These are the activations of a small neural network, seen along a few directions. Each row is one input.
Each table varies a few parts of the input and shows all the possible inputs, shuffled.
Descriptions start from the smaller parts, as in this example, which fits no table here: one of 2 separate values, together with either a single point or one of 11 places around a ring or (one of 4 places along a line, together with one of 8 places around a ring).
Shared parts are said once, and a part with two or three values counts as separate values.

Other details of the inputs vary at random and push rows far along two fixed directions, the same in every table; ignore that.

A family of inputs:
x1: [ 0.05  3.27  3.68  2.13  0.87 -0.03  1.62  0.53 -3.60  2.50  2.88]
x2: [ 0.72 -0.83 -3.17 -2.65 -3.55 -1.33  1.08 -1.35 -0.92  0.03 -1.27]
x3: [-0.61  5.06  2.01  0.49  2.01  1.43  0.72  1.56 -3.30  2.94  1.24]
x4: [ 3.32 -6.29 -2.46 -0.17  3.65 -0.08 -3.01 -0.95  2.76 -8.35 -4.94]
x5: [-0.42  3.36  2.98  2.07  1.65  0.45 -0.75  1.60 -2.12  5.72  0.34]
x6: [-0.57  0.15 -4.59 -1.31 -2.63 -1.87  0.62 -1.88 -0.14 -0.42 -0.26]
x7: [-1.47  1.27 -4.30 -1.97 -2.31 -1.13  0.84 -0.87  1.42 -0.07 -1.44]
x8: [ 2.37 -2.91  3.07  4.23  9.70  4.62 -4.37  2.32  0.85 -7.35 -3.47]
x9: [-2.62  0.20 -4.33 -1.40 -3.01  0.10  0.42 -0.73  0.82 -0.16 -1.27]
x10: [-2.57 -1.09 -1.94 -0.94 -3.73  0.00  1.70 -1.32  2.71  0.30  0.04]
x11: [-1.96  3.83  3.98  1.05  1.96  0.38  1.63  0.74 -1.52  2.91  2.49]
x12: [ 2.16 -0.30  5.87  3.32  7.16  2.37 -2.16  1.61  1.64 -4.42 -0.88]
x13: [ 1.56 -5.22 -0.05  1.35  1.48  1.99 -2.10 -0.44  5.87 -7.05 -3.33]
x14: [-0.96  1.27 -4.07 -1.79 -2.61 -0.92  1.17 -0.74  1.46  0.07 -1.68]
x15: [ 0.06 -0.54 -1.64 -0.82 -4.21 -2.02  1.44 -2.26  1.74 -0.37  0.77]
x16: [-0.42 -1.40 -2.34 -1.29 -2.96 -1.52  1.94 -2.86  1.85  0.45  1.28]
x17: [-0.11 -1.42 -3.34 -2.57 -3.40 -2.98 -1.86  0.55  1.78  0.70  2.67]
x18: [-1.06  2.76  3.72  1.73  1.68 -0.34  1.40 -0.25 -3.16  2.63  3.70]
x19: [-0.86  4.35  3.95  1.45  1.15  0.68  1.85  1.53 -1.96  2.79  1.67]
x20: [ 0.32  0.97 -3.55 -2.00 -3.11 -0.01  1.87 -0.45  1.87  0.50 -1.32]
x21: [ 3.14 -3.84  4.84  1.17  7.88  0.44 -5.94  3.75 -0.36 -4.49  0.79]
x22: [-0.58 -2.31 -1.34 -2.50 -3.22 -1.92  2.05 -2.53  0.92  0.46  0.26]
x23: [ 0.43  1.22  6.19  1.47  2.89  0.00 -0.03  0.69 -3.49  0.22  1.61]
x24: [-1.03 -2.57 -2.06 -1.69 -1.36 -0.15 -3.22  2.15  3.37 -1.09  0.93]
x25: [ 6.28 -7.14 -2.67  1.46  4.50  1.90 -2.99 -0.82  5.23 -9.75 -4.74]
x26: [-3.05  2.42  3.80  1.21  1.61  2.11  1.27  0.50 -2.03  3.24  2.90]
x27: [ 2.30 -2.79  6.01  2.71  7.41  1.24 -1.79  0.72 -0.97 -4.18 -0.39]
x28: [ 0.49  2.86  3.12  0.02  1.31  0.51  1.29  1.09 -5.61  2.83  1.50]
x29: [ 0.10 -1.45 -2.02 -2.26 -0.63 -1.42 -2.81  2.00  3.95 -0.98  0.79]
x30: [ 0.36  1.42  3.76  1.56  1.08 -0.63 -0.84  0.93 -4.72  5.48  0.49]
x31: [-0.63  4.04  1.60  1.46  2.09  0.01  0.47  0.49 -5.06  2.35  2.18]
x32: [-1.02 -1.51 -2.96  0.07 -4.07  0.06 -0.64 -0.45  2.13  3.15 -2.12]
x33: [ 0.47 -1.51 -1.23 -1.68 -4.39 -2.10  2.20 -1.37  0.38 -0.08 -0.82]
x34: [-1.34 -0.29 -2.02 -1.95 -2.64 -0.79  2.17 -1.85  3.43  0.79  0.12]
x35: [ 0.30  3.97  1.76  1.14  1.71  0.72  0.50  0.56 -4.92  2.64  2.46]
x36: [-1.39  3.75  2.28  1.14  1.13  2.87  0.98  1.92 -3.61  3.01  1.48]
x37: [-1.44 -0.56 -1.98 -0.53 -4.53  0.29  1.91 -0.52  2.29  0.17 -0.79]
x38: [-1.18  0.14 -3.93 -1.52 -3.67  1.03  0.77 -0.50  0.98  0.28 -1.24]
x39: [-0.20 -0.77 -3.37 -2.35 -3.20 -2.04  1.06 -1.42 -1.05 -0.26 -1.54]
x40: [ 1.05 -1.56 -3.21  0.13 -3.70 -1.92 -0.47 -1.64  1.14  2.87 -1.10]
Each input here is: one of 4 places along a line, together with either one of 2 separate values or one of 8 places along a line.
Question: The inputs of x34 and x26 match in every part but the place on the line of 4. If x29 is changed in the same way as x34 into x26, which row does it become?
Answer: x24
Question: Start at x7 and move only the place on the line of 8, one step at a time. The first step leads to x14. Which rows follow, in order?
Answer: x3, x20, x19, x12, x11, x34
Question: Which other rows does x21 become when the choice among 2 separate values takes its other values? List them by row number.
Answer: x30

A family of inputs:
x41: [ 1.10 -4.37 -5.76 -3.32 -2.19 -0.51 -0.94 -0.60  7.02 -5.76 -2.90]
x42: [ 0.72 -5.58 -3.80 -2.91 -2.92 -0.66 -0.07 -1.57  7.45 -5.65 -2.63]
x43: [-4.16  2.44 -5.34 -3.75 -6.94 -1.94  2.30 -0.73  2.28  2.48  1.01]
x44: [ 2.18 -5.44 -4.88 -1.87 -2.96 -0.39 -1.62 -1.00  7.66 -3.38 -4.39]
x45: [ 0.96 -3.81  1.34  0.12  3.01 -0.62 -1.86 -0.67  0.46 -3.42  0.58]
x46: [-1.27  0.63 -5.65 -3.68 -7.56 -3.81  0.70 -0.79 -0.69  3.74  0.59]
x47: [ 2.62 -7.30 -3.65 -2.16 -3.80 -1.89 -0.97 -1.40  5.53 -4.33 -3.04]
x48: [-0.42  4.97  2.63  0.93 -2.12 -1.56  4.84 -1.87 -3.47  5.38  2.70]
x49: [-2.59  6.04 -0.53  0.45 -1.40  1.70  3.38 -0.14 -6.56  4.96 -0.48]
x50: [ 0.94 -1.31  6.23  4.93  7.46  3.91 -2.58  2.12  0.73 -2.22  0.65]
x51: [-0.05  6.90  0.32  0.42 -1.07 -1.36  3.45 -0.60 -4.22  5.30  2.30]
x52: [ 2.88 -6.11  0.72  0.79  1.46 -0.74 -2.59 -0.29  2.33 -4.34 -2.07]
x53: [ 2.11  0.60  4.73  2.87  8.52  3.20 -3.68  3.91 -0.26 -2.17 -0.52]
x54: [ 1.76 -1.30  7.09  3.36  7.49  2.91 -2.28  2.63  0.39 -2.02 -0.06]
x55: [-3.40  1.27 -4.57 -2.89 -7.69 -0.39  5.73 -3.85 -1.38  1.32 -1.59]
x56: [ 1.84 -1.50 -0.16  2.50  2.73  3.31  0.01 -1.07 -0.79 -2.72 -5.26]
x57: [-4.80  4.69  2.61 -0.59 -2.23 -0.29  2.43  0.54 -1.92  4.61  3.66]
x58: [ 1.82 -1.82  6.62  2.60  7.35  1.10 -3.13  1.87 -2.69 -3.85  1.29]
x59: [-3.80  2.14 -5.91 -3.23 -7.03 -1.11  2.24 -0.98  2.13  2.49  2.17]
x60: [-1.48  2.33 -0.55 -1.97 -1.96 -2.10  0.11  0.67 -3.63  2.24  2.86]
x61: [-1.38 -0.59 -4.96 -3.10 -7.22 -3.78  0.83 -2.26  0.00  5.25  0.76]
x62: [-1.66  0.32 -6.17 -3.67 -6.63 -3.78  0.77 -1.51 -0.40  4.34  1.05]
x63: [ 0.18 -0.57  6.02  3.90  7.80  3.88 -2.37  1.99  0.41 -3.82  1.59]
x64: [-0.42  5.04  6.50  1.66  2.59  0.35 -0.88  3.21 -7.09  6.67  3.87]
x65: [-3.04  2.03 -6.24 -2.36 -7.24 -1.01  1.54 -0.59  2.33  4.03  1.03]
x66: [ 3.60 -4.04 -1.62 -0.31  2.24  0.02 -3.58  1.51  2.41 -4.62 -2.55]
x67: [-1.86  2.00 -1.09 -1.97 -1.04 -2.08  0.18 -0.06 -3.33  2.83  3.31]
x68: [ 0.97 -3.87 -7.13 -1.81 -2.14  1.30  1.42 -2.95  3.19 -7.03 -6.05]
x69: [ 1.63 -0.75  5.78  4.93  7.59  4.82  0.14  0.29 -3.45 -3.26 -3.28]
x70: [ 0.69 -4.21 -6.36 -1.37 -2.29 -0.23 -1.90 -0.45  7.69 -4.46 -4.49]
x71: [ 0.09  4.94 -0.78 -0.74 -1.08 -1.51  3.59 -1.46 -2.33  1.64  2.09]
x72: [ 2.51 -6.42  0.19  0.81  2.40 -0.72 -2.54 -1.02  2.63 -3.76 -1.61]
x73: [-0.59  7.16  7.08  2.38  3.53  0.17  3.75 -0.20 -6.42  3.75  4.73]
x74: [ 4.31 -0.59  0.63  2.42  2.96  0.21  0.09 -1.56  1.56 -2.31 -2.42]
x75: [ 3.57 -5.22 -0.56  0.80  1.79 -0.51 -3.90  0.13  2.21 -3.68 -2.92]
x76: [-3.06  4.68  1.08  1.00 -2.30  0.82  0.87  0.92 -1.99  7.03  3.16]
x77: [ 0.60 -1.00  6.85  4.44  7.59  3.10 -2.53  2.39  0.83 -2.22 -0.50]
x78: [-1.83  4.74  7.43  0.61  2.54  0.09  0.63  2.59 -7.10  4.29  5.54]
x79: [-2.06  4.65  1.03 -2.22 -1.89 -1.50  1.05  1.81 -5.05  4.34  4.30]
x80: [ 0.78 -1.75  0.84  1.98  2.63  1.60 -2.64  1.02  3.55 -1.66 -2.48]
Question: The inputs of x71 and x73 match in every part but one. If x60 is changed in the same way as x71 into x73, which row does it become?
Answer: x58
Question: The inputs of x65 and x63 match in every part but one. If x66 is changed in the same way as x65 into x63, which row does it become?
Answer: x78
Question: What do these inputs look like to the network?
Answer: one of 5 places around a ring, together with either one of 2 separate values or one of 6 places along a line
Question: Which other rows does x69 become when the choice among 2 separate values takes its other values? List them by row number.
Answer: x48
Question: Which other rows does x56 become when the choice among 2 separate values takes its other values? List them by row number.
Answer: x74

A family of inputs:
x81: [ 0.60 -2.53  9.09  1.82  5.01  1.36  1.26 -0.24 -3.54 -3.84  1.08]
x82: [ 0.01  8.12 -2.94 -3.00 -0.15 -3.06  0.98  0.96 -5.68  4.65  3.09]
x83: [-0.52  1.16  0.23 -0.26 -3.38 -0.62  1.15 -0.02 -8.78  7.27 -0.62]
x84: [-1.59 -2.93  3.55  2.38  5.45  4.07 -7.11  5.50  5.94 -1.34  0.65]
x85: [-3.54 -0.73 -7.39 -2.55 -4.85  1.64  2.45 -2.09  6.46 -5.65 -0.97]
x86: [ 1.62 -4.66 -6.23 -4.19 -5.96 -6.05 -3.73  1.01  9.16  0.62  1.76]
x87: [-1.22  1.57  7.30  4.03  6.23  5.40  1.64  1.49  2.14 -3.69 -0.38]
x88: [ 3.36 -4.65 -4.99  3.08  1.12  5.00 -3.42  0.26  5.38 -5.18 -9.04]
x89: [-0.03  2.43 -6.90 -4.82 -5.65 -4.32  3.40 -3.84  2.68 -1.30  3.64]
x90: [ 0.95  6.40  3.36  2.35 -2.15 -3.32  3.70 -2.39 -3.47  9.03  3.21]
x91: [-0.42 -1.26  5.75  1.09  7.34  2.05 -0.71  0.68 -5.69 -5.71  3.20]
x92: [ 0.27 -6.85  5.85  0.69  4.58  0.03 -7.72  4.06  0.12 -1.88  2.14]
x93: [ 2.32  7.59 -0.20  1.19 -1.82 -1.84  1.31  0.45 -6.67  9.50  1.96]
x94: [-1.12 -4.36 -2.77 -1.58 -9.43 -3.75  4.16 -5.25 -0.17  3.60 -2.13]
x95: [-0.28  7.68  4.74 -0.41 -2.35 -3.12  5.65 -0.88 -2.96  5.35  5.94]
x96: [ 0.15 -5.88 -8.55 -5.59 -3.71 -2.22 -1.03 -1.62 -0.25 -5.55 -4.55]
x97: [ 0.75 -4.22 -0.33  3.54  1.71  3.60  1.15 -2.11  7.11 -1.90 -5.98]
x98: [-1.30  3.12  0.43  2.23  8.00  5.14 -3.11  4.02 -1.76 -3.98 -2.99]
Question: The inputs of x85 and x91 match in every part but one. If x87 is changed in the same way as x85 into x91, which row does it become?
Answer: x81
Question: What do these inputs look like to the network?
Answer: one of 3 separate values, together with either a single point or one of 5 places around a ring
Question: Which other rows does x96 become when the choice among 3 separate values takes its other values? List them by row number.
Answer: x82, x98
